Each row below is a small network's average activation on inputs in which a field has the value named, seen along a few directions.
Related values have similar rows: they may be neighbours, one step apart, or belong to one group.
Strong random noise was added to every row along 5 fixed directions; ignore it. To show where, here is one row again and again, with new noise each time:
[  14   85 -182   12   42  268  -13  272  272 -312  -29  -73 -158   81
  125 -241  159]
[ 325 -119  232  277  491  -67 -160   62  577   27 -224  -44   15  209
 -232  -79 -181]
[-154 -133 -260  -58 -232  183   -1  128   -8   91   -3   36 -114  145
  -51  109  139]
[  26  243  150  262  226  222  -23  -20  432 -660  291   96 -115   24
  -61   90  101]
[ 173  -37 -149  179   24 -150   12   18  249 -474   12   16  162   47
 -124   86  108]
[-111   47  311    9  -84  235   27  -44   33  264   97  137  -73  104
   87  132   16]
[ 233 -179 -206  191  -49 -356   20  -54  169 -362  -63   30  311   65
 -231  208   76]


Field N:
n9: [  -1  279 -299 -172  165  222  -35  358   98 -650  130 -179 -181  131
   49 -382  175]
n12: [  -8  -52  -65   68   30 -100 -230 -129   90 -410  188  140 -160  181
 -371  369  -34]
n13: [ -42  -61 -397 -264 -110   66   61  253 -196  -83  -56 -184 -113   88
 -133 -207  -12]
n1: [ -37   69  -83 -163 -191  249  -43  229   76   29 -159   -2 -135   35
  258 -375  154]
n10: [-177  300  108  -92 -486  -68  153 -319 -354 -108  287  169  169 -273
  481  181  319]
n2: [   0   65  263  -28 -136 -143  206 -292 -521  350   74  -74  342 -282
  192   -9  -96]
n11: [-401 -270 -486  -25  214 -252  -62 -177  -66 -141   92 -102 -212  104
 -323  123 -158]
n6: [ 100   76  339  -14 -230 -276  163 -182 -255  406 -168  -17  355 -325
  468  -69    0]
n4: [ -24  143  367 -198 -445  120  231   72 -327  496 -225   98   56 -189
  496 -289  -54]
n8: [ -93  166   83   15  369  257 -253  -74  191 -221  138    5 -272   45
  -29  159  156]
n3: [-202 -255    1   -9  238  295  -33   97  -26  544   63   57 -409   94
 -568  185 -394]
n14: [   3  104  269  264    2  -62   54 -132   23 -204  335  208   39 -216
 -245  265 -182]
n7: [  77  248  181  243  157  -49   78 -156  -28 -221  205   13   71 -328
  216  105  -36]
n5: [ 177 -143   54 -344  277 -107 -131  117  -96  731 -497 -277  106   95
  218 -514 -101]
N is arranged as a network in which each value has 3 neighbours.
How many steps from neighbour to neighbour lead from n12 to n10, at the fewest?
> 2
A value of N combines one of 7 hidden first parts with one of 2 second parts; all combinations occur once.
n6 and n4 share the first part; n6 and n11 share the second. Which value has the first part of n11 and the second part of n4?
> n13
n10 and n1 share the first part; n10 and n8 share the second. Which value has the first part of n8 and the second part of n1?
> n12
n5 and n9 share the first part; n5 and n7 share the second. Which value has the first part of n7 and the second part of n9?
> n14

Field U:
u13: [  15   83 -248  -45 -316  179  119  161   28 -697  218  113   40  -57
  132  -14  386]
u2: [-484  175 -405 -354 -411  445  -59  155 -250 -230  275   20 -423   98
  258   55  450]
u6: [ 122   85  182  209   80 -114 -137 -106  323  -75   -7   39  -82  -27
   64   18   77]
u12: [-281 -284   80 -231  222  141 -217  112   70  833 -268    3 -358  341
  -53 -149 -213]
u7: [  88 -306 -407  159 -431 -275   80   70 -150  -83 -142   86  303  -76
 -148  169   45]
u5: [ -61   -4 -239   99  -53   -7  145   94 -178 -202   89  -54   22 -139
 -144   43 -131]
u11: [-179  127  125 -335 -156  213  139   22 -400  167  206   52 -120    1
   67   94  -67]
u3: [ -82  117  497  224  255  269  -92 -127  271  242   60  126 -181  -99
  174  -56  -86]
u9: [ 108   44  -21  -29  724   64 -240    3  379  -78 -161 -334 -150  101
  -22 -424  -41]
u1: [ -37  158  -87    5  -94  318   45  185   -6   -9   57  -58 -172 -164
   -1  -63    8]
u14: [-151   -8   50  169  476  198 -100  -77  258  244   97  -22 -271   -5
 -250   49 -286]
u10: [ -18  323  101   92  229  270   27  -19  140  -17   83   20 -151 -164
  153 -102   70]
u4: [ 171 -133 -172   48   32  -67 -137   67  193 -216  -76  -73  -30  310
 -373  197    2]
u8: [  31   48 -118 -178 -105   52   87  290  -31 -377  -90 -151    9   95
  221 -464   42]
A value of U combines one of 7 hidden first parts with one of 2 second parts; all combinations occur once.
u4 and u2 share the first part; u4 and u5 share the second. Which value has the first part of u5 and the second part of u2?
> u14
u6 and u13 share the first part; u6 and u9 share the second. Which value has the first part of u9 and the second part of u13?
> u11
u7 and u3 share the first part; u7 and u8 share the second. Which value has the first part of u8 and the second part of u3?
> u12
